Each row has a name. Each piece below is followed by the name of the row it came from, unless a question asks for something else. Each question is about the rows just above it.

[131 108 109 165] : Z422
[109 130 108 165] : Z180
[109 131 165 107] : Z784
[106 133 112 167] : Z869
[122 109 140 157] : Z21
[121  46 197 147] : Z98
[122 140 139 165] : Z533
Put [165 109 108 131] back in order: which row is it? | Z422
Which row holds these entries in another order? [167 112 133 106] | Z869
What comes right after [197] in the named rows? | [147]
What comes right after [139] in the named rows? | [165]
What comes right after [130] in the named rows? | [108]
[165 108 109 130] is which row reordered? | Z180
Which row holds these entries in another order? [109 165 131 108] | Z422

[110  75  88  90 111  91 146 208 136 103  85  93 146 178 124 123  99 121
 142 104 146  70 167 161 189 128 146  61  91 154 100 177] : Z981
[138 125 127 126 129 116 131 137 121 131 126 122 113 126 127 120 130 120
 139 128 122 121 167 132 126 126 131 118 130 132 131 130] : Z718
[ 91  99  85 146  93 137 110 154 146 121 111 177 100 178  61 142  91 161
 123 124 103 208  70 167  90 189  75  88 128 104 146 146] : Z312
[166 177 152 138 161 127 114  69 101 152 173 139  97  75 137  90 122 100
 133 150 106 162 167  82  63 130 114 159 147 104 173  65] : Z72
[182 126 157 139 134  74 131 139  86 156 131  91  25  95 122  88 178  89
 197 140  89 122 167 143 101 128 131  98 156 141 148 128] : Z930
[110 112  92  92 128 119 136 162 138 102 114 121 174 158 132 119  74 121
 110 113 149  94 167 123 158 126 136 159  93 133 120 137] : Z276
[183 165 164 145 154 106 117  85  91 160 164 120  54  70 129  84 157  94
 165 152  91 155 167 102  62 130 117 144 159 117 171  84] : Z283
Put [161 189 128 146  61  91 154 100 177 110  75  88  90 111  91 146 208 136
 103  85  93 146 178 124 123  99 121 142 104 146  70 167] back in order: which row is it? | Z981
Right after [160] comes | [164]

[103  62  29 149  98 123] -> Z262
[191  98 196 115 174  63] -> Z141
[ 60  64  45 106 129 128] -> Z36
[192 146 193 154  69  81] -> Z240
[ 53 183 142 123  89 203] -> Z26
[129  59  64 128 106  45] -> Z496
[ 62  77  61 138  81 188] -> Z523
[192 146 193 154 194  81] -> Z519
[179  63 160 126 162  39] -> Z294
[ 80 107 192 146  90 152] -> Z621
Which row holds these entries in another order? [ 81 146 154 192 193 194] | Z519
The entry that follows [179]: | [63]
The row with [103  62  29 149  98 123] is | Z262
What comes right after [61] in the named rows? | [138]
[ 45 106 128  64  59 129] is which row reordered? | Z496

[118  79  55  79 162 100 122 173 203 112  58  85 152  85 133  97  71 144
 198 127  68 146 172 155 130 195 157 203  81  69  71 156 166 128 190 165
  86]  Z96
[155 103 129 107  88 114 122  91 189 188 118 177  56 193  85  58 180  92
  85 121  89  75 143 127 193  57 130 187 116 199 168 135  72  86 158 180
 199]  Z853
[129 193 180 177 155 158 114  89 118 142  88 107 127  75 117 130 187  86
 135 103  85 168 122 189  92 199 116  57 199 121  91 180 193 188  85  72
  58]  Z741
Put [122 189  92 199 116  57 199 121  91 180 193 188  85  72  58 129 193 180
 177 155 158 114  89 118 142  88 107 127  75 117 130 187  86 135 103  85
 168] back in order: which row is it? | Z741
Put [ 58  72  85 188 193 180  91 121 199  57 116 199  92 189 122 168  85 103
 135  86 187 130 117  75 127 107  88 142 118  89 114 158 155 177 180 193
 129] back in order: which row is it? | Z741
Right after [55] comes | [79]

[120 126 100 157 131  75 130 149  89 105 142] -> Z241
[ 89 149  75 105 130 141 157 120 126 100 131] -> Z2
[126 119 100 104 120 141 157  89 131 130 149] -> Z692
Right after [104] comes | [120]
Put [ 75  89 100 105 120 126 130 131 142 149 157] back in order: which row is it? | Z241
Which row holds these entries in another order? [131 100 126 120 157 141 130 105  75 149  89] | Z2
[141 120  89 100 157  75 130 131 105 126 149] is which row reordered? | Z2
asked: [120 126 100 157 131  75 130 149  89 105 142] | Z241
The entry that follows [119]: | [100]
Which row holds these entries in another order? [131  89 149  75 105 130 141 157 120 126 100] | Z2

[156  99  75 188  90] = Z566
[156  75 188  89  99] = Z168
[100 111 137 103 157] = Z835
[150  59 222  49  89] = Z501
What comes right after [59] in the named rows? | [222]
Right after [222] comes | [49]
The entry that follows [100]: | [111]
What comes right after [49] in the named rows? | [89]
Which row holds these entries in another order? [ 75  90  99 156 188] | Z566

[117  89 157 117  86 164] : Z548
[ 69 128 158 164  69 132] : Z715
[133 196  80 133 164  75] : Z800
[139 176  92 139 151  68] : Z948
[157 122 130 157 105 140] : Z850
[164 128 124 164 115 132] : Z877
The entry that follows [196]: | [80]
Right after [105] comes | [140]

[119  57  91  98 104 142 139 140  74 103] = Z866
[51 65 62 63 58 76 70 61 59 57] = Z266
[168 137 152 152 161 164 166 170 146 158] = Z750
[79 87 85 84 84 96 90 87 81 82] = Z558
[ 97  86  94  96  97 114 111 108  88  96] = Z834
[101 111 107 109 103 106 106 104 108 105] = Z910
Put [ 57  74  91  98 103 104 119 139 140 142] back in order: which row is it? | Z866
[106 104 109 107 101 108 106 103 105 111] is which row reordered? | Z910
The entry that follows [88]: | [96]

